Here are a small network's activations along a few directions, averaged over the inputs that share one value of a field.
Values that are neighbours, or in one group, have similar rows; names and order tell nothing.
In the rows, zero is written as 128.

Other fields vary at random and push rows far along one fixed direction, the same in every table; ignore that.

Field Duzi:
y8: [142 154 128  99  97 120 121 145 126 112 119 104 112 126 157 151 149]
y10: [208 153 159 181 108 210 116  80  94 236 205 180 145 248  93 149 106]
y17: [202 143 138 128  77 164 122 120 131 171 163 118 102 198 112 138 102]
y3: [102 106 145 127 132  80 122 141 114 119 148 153 122 111 139 149 132]
y13: [ 55  89 104  70 188  52 148 163 156  53  88 100 132  53 203 163 158]
y4: [ 84 129 105 143 156 139 129 124 119 122 121 108 147 132 141 122 139]
y15: [213 150 206 187  60 175 110 145  63 207 191 195 119 222  83 142 108]
y16: [135 138 128 163 136 174 124 109 111 177 158 140 143 186 122 139 130]
y1: [ 27 121  79 118 177  89 135 142 148  37  63  81 145  43 157  97 145]
y5: [ 90  90  67  66 156  55 136 122 183  78  67  84 109  54 185 124 146]
y6: [197 120 161 145  98 168 130  97 136 168 159 158 126 161  65 100  97]
y2: [123  96 107  91 144  92 138 109 170 108  98 119 109  87 136 106 131]
y12: [189 136 161 164 102 189 120 104 122 158 161 157 130 160  57  94  93]
y14: [109 146 124 114 102  95 132 155 106  87  91 120 118  94 169 147 164]
y11: [144 146 157 109 135 129 136 142 129 176 132 148 135 128 111 159 111]
y7: [ 40 123  84 124 171 106 132 148 135  68  91  95 144  78 149 109 150]
y9: [116 136 123 146 136 139 127 131 133  98 123 117 140  95  99  86 116]
The values of Duzi form a line.
Going along Duzi from y11 by way of its neighbour y13, in what order are y8, y15, y1, y12 met?
Answer: y15, y8, y12, y1
Name the neighbours of y10, in listed order.
Answer: y16
Name the neighbours of y2, in listed order.
Answer: y5, y6
How many steps from neighbour to neighbour lead from y4 to y14, at the fewest?
Answer: 10

Field Rokid:
d16: [ 42 105  78 111 191  86 140 123 153  69  73  95 142  59 168 121 153]
d2: [140 113 147 118 126 115 131 135 123 141 144 149 120 137 135 149 136]
d6: [141 122 133 122 111 129 124 143 130 139 150 118 114 157 133 135 116]
d13: [148 131 133 148 136 166 128 113 134 165 157 142 136 158  92 115 104]
d12: [143 123 126 127 107 123 132 132 133  95 109 121 114 102 120 106 130]
d17: [135 136 157 140 124 126 125 149 106 143 137 152 134 133 119 139 121]
d15: [147 126 136 129 108 132 127 122 142 118 124 130 119 117 109 100 118]
d5: [132 154 143 157 108 153 118 137  96 145 153 138 134 154 118 130 131]
d4: [114 127 102  91 139 105 137 133 148 117  85 102 119  99 165 142 147]
d11: [ 90  99  98  92 154  59 134 118 142  88  89 120 121  70 179 147 154]
d10: [224 159 185 146  82 208 120 131 113 201 207 151 127 219  82 151  92]
d14: [ 78 131 102 133 150 110 128 130 118  91 105 111 141 106 159 122 153]
d1: [122 120 121 123 142 132 128 114 147 132 128 124 137 117 107 110 115]
d9: [195 144 147 144  89 156 118 105 117 191 162 150 115 197 108 144 113]
d8: [117 145 146 143 113 135 127 148 100 133 135 138 136 135 123 142 128]
d7: [142 125 132 128 125 137 128 116 135 126 125 128 122 123  97 103 112]
d3: [ 66 117  90 127 170 105 131 126 135  82  96 106 146  94 161 122 152]
The values of Rokid form a line.
Going along Rokid from d6 by way of its neighbour d10, in what order are d13, d17, d5, d14 met?
Answer: d17, d5, d14, d13
Name the neighbours of d11, in listed order.
Answer: d2, d9
Name the neighbours of d7, in listed order.
Answer: d15, d1
How many steps from neighbour to neighbour lead from d3 to d4, at the fewest?
Answer: 8

Field Voz:
b1: [109 137 106 142 179 160 136  99 141  86  97 112 163  94 121  90 129]
b6: [242 135 141 105  74 157 125 106 140 188 173 132  88 200  92 127  92]
b11: [ 77 130 125 154 146  95 121 116 100 111 112 161 140  98 114  95 133]
b2: [ 66  82  56  85 188  65 139 108 199  82  78  77 126  74 185 115 128]
b5: [ 94 174 117 143 139 136 119 177 100 129 117 105 146 151 160 160 140]
b4: [202 122 199 166  60 150 124 151  87 157 150 176 108 161  73 116  89]
b9: [163 178 150 136  48 149 113 151  86 143 141 121 117 153 153 153 148]
b3: [232 140 210 113  77 153 115 129 118 204 180 178 105 202  90 173 110]
b7: [121 109  79 115 143 132 139  84 154 153  94 115 127 132 153 122 155]
b13: [219 146 158 158  54 184 131 122 141 139 173 140 101 159  51  86  88]
b15: [125 140 146 170 116 175 117 130  87 134 176 132 142 214 147 147 145]
b12: [ 65  92  95 116 188  59 132 101 132 115 110 135 142  70 167 174 149]
b14: [127 113 164 158 140 143 114 159 111 128 169 159 140 122  99 108 135]
b8: [ 28 121  76  98 174 105 130 141 166  54  67  54 137  41 124  90 134]
b10: [ 50 100  97  60 195  57 166 147 158  96  85 121 138  50 191 166 145]
A value of Voz combines one of 3 hidden first parts with one of 5 second parts; all combinations occur once.
b9 and b6 share the first part; b9 and b5 share the second. Which value has the first part of b5 and the second part of b6?
Answer: b2
b8 and b10 share the first part; b8 and b13 share the second. Which value has the first part of b13 and the second part of b10?
Answer: b3

Field Kog:
s10: [141 144 156 155  83 130 126 166 116 118 140 154 116 110  94 109 127]
s11: [212 134 154 171  82 167 119  99  83 240 205 180 118 239 115 153 106]
s8: [ 76 106  67 112 176 120 128  85 170  81  95  97 142  75 143  76 165]
s4: [156 114 191 135 109 120 107 127 103 178 168 181 130 153 121 166 129]
s2: [ 83 162 142 119 161 127 121 167 103 115 130 124 158 117 156 138 135]
s7: [ 97 134 119 120  97 121 122 143 119  73 123  89 116 110 132 108 131]
s15: [175 174 135 165  75 155 104 116  87 151 124 132 119 169 100 116 124]
s3: [125 127 110  59 138  87 148 141 160 111  89 103 108  58 135 156 138]
s12: [171  98 136  92 120  89 136 131 153  78 119 126 103 106 151 141 125]
s6: [ 75 108 130 148 166 111 142 146 103  89  91 146 144 105 152 140 168]
s14: [ 95  91 119 142 175 120 122 131 159 114 125 115 138  99  99  84  93]
s13: [113 122 118 131 153 134 146  80 150 121 101 138 145  91  89 101  98]
s1: [199 132 134 112  88 164 133 129 160 174 123 119 106 177 133 118 120]
s5: [ 93 116 106  97 158 104 138 127 145 141 135 114 121 153 146 161 127]
s9: [108 159 104 160 140 170 129 131 108 136 152 103 155 160 155 154 134]
A value of Kog combines one of 3 hidden first parts with one of 5 second parts; all combinations occur once.
s15 and s5 share the first part; s15 and s7 share the second. Which value has the first part of s7 and the second part of s5?
Answer: s11
s12 and s6 share the first part; s12 and s1 share the second. Which value has the first part of s1 and the second part of s6?
Answer: s9
